Each row below holds a small network's activations on one input, seen along a few directions.
Each table varies a few parts of the input and shows all the possible inputs, shuffled.
Descriptions start from the smaller parts, as in this example, which fits no table here: line(4) and (point or line(9) or (values(3) and ring(5))).
Shared parts are said once, and a part with two or three values counts as separate values.

Other details of the inputs vary at random and push rows far along three fixed directions, the same in every table; ignore that.

Table:
r1: [ 0.43 -2.40  1.96  0.72 -2.97  7.13  2.49 -1.95 -0.68 -0.78  0.08]
r2: [ 2.79  4.51  2.40 -4.48  1.56  1.97 -0.93 -4.30 -0.62 -3.39 -6.07]
r3: [ 0.11  4.20 -0.40 -3.41  5.58 -2.77 -1.43  2.22  0.93  3.94  0.61]
r4: [ 1.71  1.83 -7.40 -2.28  5.55 -1.60 -2.82  6.82 -1.44  5.47  0.87]
r5: [-0.49  5.99 -0.69  1.32  1.94  0.59 -0.78  0.87 -4.16 -1.51  0.13]
r6: [ 1.61 -0.06  4.57  4.03 -0.41  2.83  2.20 -1.03 -2.21  4.96  3.00]
r7: [ 2.44  3.91  1.85 -2.35  2.16  2.27 -2.47  0.12 -1.38  2.08 -2.79]
r8: [-0.80  6.15 -1.80 -2.34 -0.89 -2.40 -3.57  1.53  0.98 -4.60 -4.56]
r9: [ 0.34 -5.34  3.94  2.92 -3.45  3.33  1.42 -6.11 -1.21  3.60  1.62]
r10: [ 0.91 -3.83  2.48 -3.47 -3.73 -7.25  0.32 -2.61  8.12 -5.15 -1.72]
r11: [-5.06 -4.37  2.67  4.61  1.49  3.63  4.67 -1.03 -4.37  5.66  0.62]
r12: [-0.11  4.95 -2.74  1.18  3.28 -2.34 -4.32  6.21 -1.90  1.45  1.23]
r13: [-2.16 -0.08  0.44  1.56  0.82  5.59  4.52 -0.32 -1.34  3.79  4.35]
r14: [ 0.32 -6.42 -0.84 -5.36 -2.53 -3.77  1.76 -2.17  6.53 -8.58 -0.16]
r15: [-1.75  2.86 -3.87  0.57  6.95 -4.96 -0.07  7.77 -2.47  5.89 -2.75]
r16: [ 4.07  1.96 -2.89 -0.85 -3.48  3.16 -1.03 -0.36 -0.76 -1.56 -6.95]
r17: [-1.46 -6.42 -2.33 -0.59 -0.61 -6.74  3.49  3.25  6.93 -0.62  6.71]
r18: [ 2.80 -1.41  3.62  2.97 -5.14  3.24  0.82 -5.52 -1.61  1.57 -2.98]
r19: [-4.34  2.18 -2.38 -0.33  4.11 -3.00 -2.27  3.88 -0.30  1.93  4.98]
r20: [-3.91 -4.93  0.78  7.44 -1.25  3.73  0.36 -2.16 -4.07  5.19  7.53]
r21: [-2.26 -7.84 -3.23  4.01 -1.00 -8.41 -2.15  2.88  3.43  1.09  7.50]
r22: [ 1.47 -0.22  1.60  1.39 -2.76  4.92  5.07 -3.49 -1.01 -2.97 -0.20]
r23: [ 2.29 -3.89  2.03 -3.23 -1.44 -7.56  0.79 -2.87  6.39 -6.09 -0.62]
r24: [ 2.30 -0.08 -0.44  0.24 -2.07  2.55  1.36  1.60  0.56 -0.86 -1.11]
r25: [-0.46  4.11  0.24 -1.41 -0.94  3.37 -4.83 -0.15 -1.91 -3.70 -4.55]
r26: [-0.80  4.64  0.43 -2.88 -0.79  2.49 -2.58 -3.07 -2.42 -6.81 -4.78]
Description of these inputs: values(2) and (point or (values(3) and line(4))).
Changing only the values(2) part turns r20 into r21. The same change can be made to r14. Which row results?
Answer: r22
Which other rows does r26 become when the values(3) part takes its other values? List them by row number.
Answer: r2, r14
Which other rows does r2 become when the values(2) part takes its other values? List them by row number.
Answer: r23

Table:
r27: [ 1.69  7.20 -0.36 -0.10  1.19  3.99 -1.59  0.25 -3.76  0.53 -3.32]
r28: [ 0.47  0.13  0.41 -3.77 -2.96 -2.30 -2.21 -1.83  3.08 -6.82 -6.52]
r29: [ 2.64  6.34 -0.70 -2.02  2.25  4.65  0.11  0.69 -2.82  1.78 -4.49]
r30: [-0.63 -6.87  3.49  3.66 -3.10  2.87  5.15 -4.00  0.39  2.04  3.77]
r31: [-3.57  2.38 -1.38  4.45  2.98  2.07 -1.14  2.68 -5.13  4.50  4.23]
r32: [-0.55 -2.30 -3.33 -1.39  4.05 -5.59  0.61  5.03  2.72  2.20  5.94]
r33: [-1.45 -5.81  4.78  3.47 -2.53  2.11  4.51 -4.86  0.12  1.45  3.51]
r34: [ 0.88 -4.72  0.88 -0.35 -0.92 -3.78  0.56 -0.74  3.32  0.03  2.31]
r35: [ 0.33 -0.67  3.65  2.54 -4.94  5.01  1.25 -5.01 -1.40 -1.97 -2.21]
r36: [-1.50  2.35  0.45  2.20  4.33  1.79  2.20  1.55 -3.27  5.12  5.14]
r37: [ 1.97  8.58 -0.02  0.21  2.93  5.73 -0.59  0.67 -5.33  3.16 -1.95]
r38: [-2.16 -4.12 -1.26  1.76 -2.75 -2.98 -2.51  0.34  1.58 -2.62  2.78]
r39: [ 0.12 -0.68  2.60  1.84 -4.61  5.91  2.11 -4.15 -1.56 -2.08 -3.37]
r40: [ 1.16 -0.79 -0.85 -3.94 -3.61 -1.53 -1.24 -1.39  3.77 -7.32 -5.48]
r41: [-0.97  6.48 -3.11  2.19  1.90  5.31 -2.67  2.96 -6.24  2.62 -2.02]
r42: [ 1.97  1.30 -2.74 -3.70  1.28 -5.48 -3.84  2.87  2.63 -1.18 -3.24]
r43: [ 0.71 -1.80 -1.92 -1.32  4.12 -6.11 -0.29  3.97  2.97  3.16  5.63]
r44: [ 0.58  1.46 -2.38 -3.98  2.20 -5.57 -3.15  2.88  2.31 -1.29 -3.55]
r45: [-0.57 -3.29 -3.50 -0.36  3.65 -6.26 -0.27  5.34  2.24  3.92  4.39]
r46: [ 1.76  0.18  1.18 -5.40 -2.28 -1.79 -1.13 -2.81  4.03 -6.51 -6.45]
r47: [-2.87 -5.37  4.11  4.02 -3.18  1.96  4.13 -4.45  0.34 -0.72  4.90]
What do these inputs look like to the network?
Answer: values(3) and (point or ring(6))
Changing only the values(3) part turns r33 into r34. The same change can be made to r46. Which row results?
Answer: r43
Which other rows agree with r39 in the values(3) part? List them by row number.
Answer: r29, r30, r32, r40, r41, r45
Which other rows does r41 become when the values(3) part takes its other values? List them by row number.
Answer: r31, r38
Which other rows does r39 become when the values(3) part takes its other values? List them by row number.
Answer: r28, r35
